These are the activations of a small neural network, seen along a few directions. Each row is one input.
Each table varies a few parts of the input and shows all the possible inputs, shuffled.
Descriptions start from the smaller parts, as in this example, which fits no table here: values(3) and (point or line(9) or (ring(5) and line(6))).
Shared parts are said once, and a part with two or three values counts as separate values.

Other details of the inputs shift rows strongly along three fixed directions, in all tables alike. That doesn't count.

Table:
row 1: [ 81  49  -4 -31 -39  29  14  63 -37 -45  87   2   5]
row 2: [  8  36  59  -1  36 -30  37  41  37  28   0 -12  16]
row 3: [-43 -25  76   5  58 -10  12 -30  15  67 -42  -1  32]
row 4: [ 63   6   9 -23   7 -12   6  38  20 -47  58  -1 -39]
row 5: [ 24  34 -12  33  30 -52 -32  89  18  -4 -39 -42 -20]
row 6: [ 16  -5  26 -66 -17  30  49 -63   1 -40  71  31  -6]
row 7: [ -4  -2 -72  88 -26   4 -57  56 -20  43 -72  47   9]
row 8: [  5   3  16  57  72 -53 -48  74  -9  41 -55 -44 -39]
row 9: [-46   4  55  19  60  -4  -1 -28 -16  68 -61  13  44]
row 10: [ -11    8   56  -99   30    4   57 -122   -2  -49   44  -44   11]
row 11: [-38 -36 -75 -15 -92  61  26 -79  -4 -32  32  45  12]
row 12: [ -17  -53  -86  -26  -56   52  -28 -105  -27  -57   11   12  -20]
row 13: [ 64  41  41 -48  39   6  40   6 -17 -31  57  28   0]
row 14: [-40 -15  83 -48  77 -15  10 -95  -5   9 -23 -47  15]
row 15: [ -71  -27 -110   44  -70    9  -49  -27   -3    8  -78  -14    8]
row 16: [-33 -29  37  34  34   1  -3   1  -8  58 -30  12  -7]
row 17: [ 27  60 -23  61  16 -33 -10 111   8  41 -37  12  12]
row 18: [-62 -41 -52  44 -96  57 -39 -15 -10  38 -29   1  40]
row 19: [ 66  36 -14 -34 -37  -1  45  58  17 -53  75  21 -23]
row 20: [ 54  24  -1 -24  -8 -19  25  39  28 -44  61 -12 -30]
row 21: [-78 -38 -16 -13 -52  41 -34 -95 -28   7 -32 -57  42]
row 22: [-31 -54 -69 -20 -80  49 -10 -92  -5 -40  29  32 -16]
row 23: [-11  34  30  30  22 -61   0  88  48  34 -41 -41   8]
row 24: [ 15  53  55  -4  55 -27  20  37  -2  28  -9   9  20]
row 25: [-71  11  28   4  40 -36   3 -33  17  30 -67 -61  36]
row 26: [ 72  58 -29 -26 -16   4  44  53 -15 -54  74  31  -8]
row 27: [ 13  -7  39 -48  31  37  41 -72 -57 -10  52  37  -9]
row 28: [   2  -16   92  -82   23   25   63 -107   -2  -26   53   16   17]
row 29: [-66   1  85 -45  37 -19  54 -75  31  15  -7 -43  43]
row 30: [-89 -42 -49  56 -53  31 -25 -37  12  51 -79  29  35]
row 31: [  39  -34 -114   62  -73   33  -50   63   -6  -15   14   63  -46]
row 32: [-30 -19 -71  79 -44 -13 -55  63  27  25 -63   2  -9]
row 33: [ 70  16   4 -34 -49  10   1  59   0 -58  95 -34 -21]
row 34: [-27 -36  24  21  30 -18 -21  -7  17  40 -36 -13   2]
row 35: [ 31  27  57  -1  74 -22  13  35 -14  36  -7  13  15]
row 36: [ 72  15 -25   8  15 -33 -33  62  -3 -45  12 -19 -48]
row 37: [ -33   -8 -106    9  -95   55    1  -46  -32  -13  -10   56   24]
row 38: [ -1  -9  32  64  55 -47 -34  85  12  54 -39 -24 -35]
row 39: [ 29  17  -3  63  20 -29 -27 115  32  38 -32  12 -12]
row 40: [ -12  -67 -107    9  -52   39  -53  -67  -33  -30  -10   15  -29]
row 41: [-53  28  64   0  48  -8  25 -29  -4  52 -58   2  60]
row 42: [ 81  -3  -6 -24  -2  -5   1  41   6 -61  81  11 -57]
row 43: [-41 -22 103 -39  51 -15  25 -85  18  17 -16 -28  26]
row 44: [ 78  26 -28 -39  -1 -17  -3  32  -4 -78  65 -13 -56]
Description of these inputs: line(4) and (point or line(10)).
- The inputs of row 11 and row 26 match in every part but the line(4) part. If row 28 is changed in the same way as row 11 into row 26, which row does it become? => row 7
- A walk changes only the line(10) part. It starts at row 8 and steps to row 40. List the rest of the walk in order. => row 14, row 36, row 12, row 44, row 5, row 10, row 25, row 15
- Which other rows does row 35 become when the line(4) part takes its other values? List them by row number. => row 3, row 34, row 40

Table:
row 45: [-36 -12  58 -11  46 -14  -3 -38   7  33 -36 -26  22]
row 46: [ 18 -14 -34 -48 -33  59  16 -84 -57 -48  54  40  -4]
row 47: [  8 -44 -20 -42 -55  60  23 -71 -22 -39  69  40 -10]
row 48: [ 12 -35 -35 -49 -35  41  10 -89 -20 -57  55  22 -17]
row 49: [-44  -9  54  -7  48 -20   6 -36   8  34 -34 -25  10]
row 50: [-22 -20 -39  36 -52  21 -17  21   3  22 -12  15  12]
row 51: [-12 -16 -51  37 -24   9 -17   5  -3  14 -31  41  -3]
row 52: [-25 -16 -50  32 -41   3 -32   7   1  -2 -26  -6  -6]
row 53: [-18 -12 -58  30 -34   4 -31   3   4   3 -26  -2   3]
row 54: [ 98  42  41 -19  46 -47  11  99  11 -47  64 -19 -54]
row 55: [-43   2  56 -16  33 -15   4 -34  13  29 -37 -38  36]
row 56: [-15 -17 -48  39 -23  18 -21   8  -3  16 -24  37  -1]
row 57: [-14 -26 -57  35 -17   7 -30   1  -7   9 -27   7 -15]
row 58: [-44   0  59 -10  31 -16   6 -34  14  25 -38 -43  29]
row 59: [ 70  37  11 -24 -10  -3  28  57   9 -37  71  11 -20]
row 60: [-12 -30 -45  35 -26   9 -41   2  -3   4 -29   3 -16]
row 61: [-42  17  50  -8  31 -16  29 -29  14  35 -40  -3  40]
row 62: [ 35  20  -8  58  10 -26 -25 108  17  31 -13  12 -18]
row 63: [ 58  36   7 -35  -2   3  37  32   4 -45  65  18 -12]
row 64: [-51   4  51 -12  35 -21  14 -32  14  30 -34 -37  23]
row 65: [ 38  35 -32  54  14 -46 -27 124  19  11 -22 -24 -22]
row 66: [ 38  58  90 -75  60  -9  58 -17 -23 -23  50 -20  23]
- The inputs of row 45 and row 55 match in every part but one. If row 62 is changed in the same way as row 45 into row 55, which row does it become? => row 59
- What is each input in this table made of? => values(2) and (point or line(4) or ring(6))
- A walk changes only the line(4) part. It starts at row 51 and steps to row 56. List the rest of the walk in order. => row 62, row 47
- A walk changes only the ring(6) part. It starts at row 52 and steps to row 58. List the rest of the walk in order. => row 55, row 53, row 65, row 64
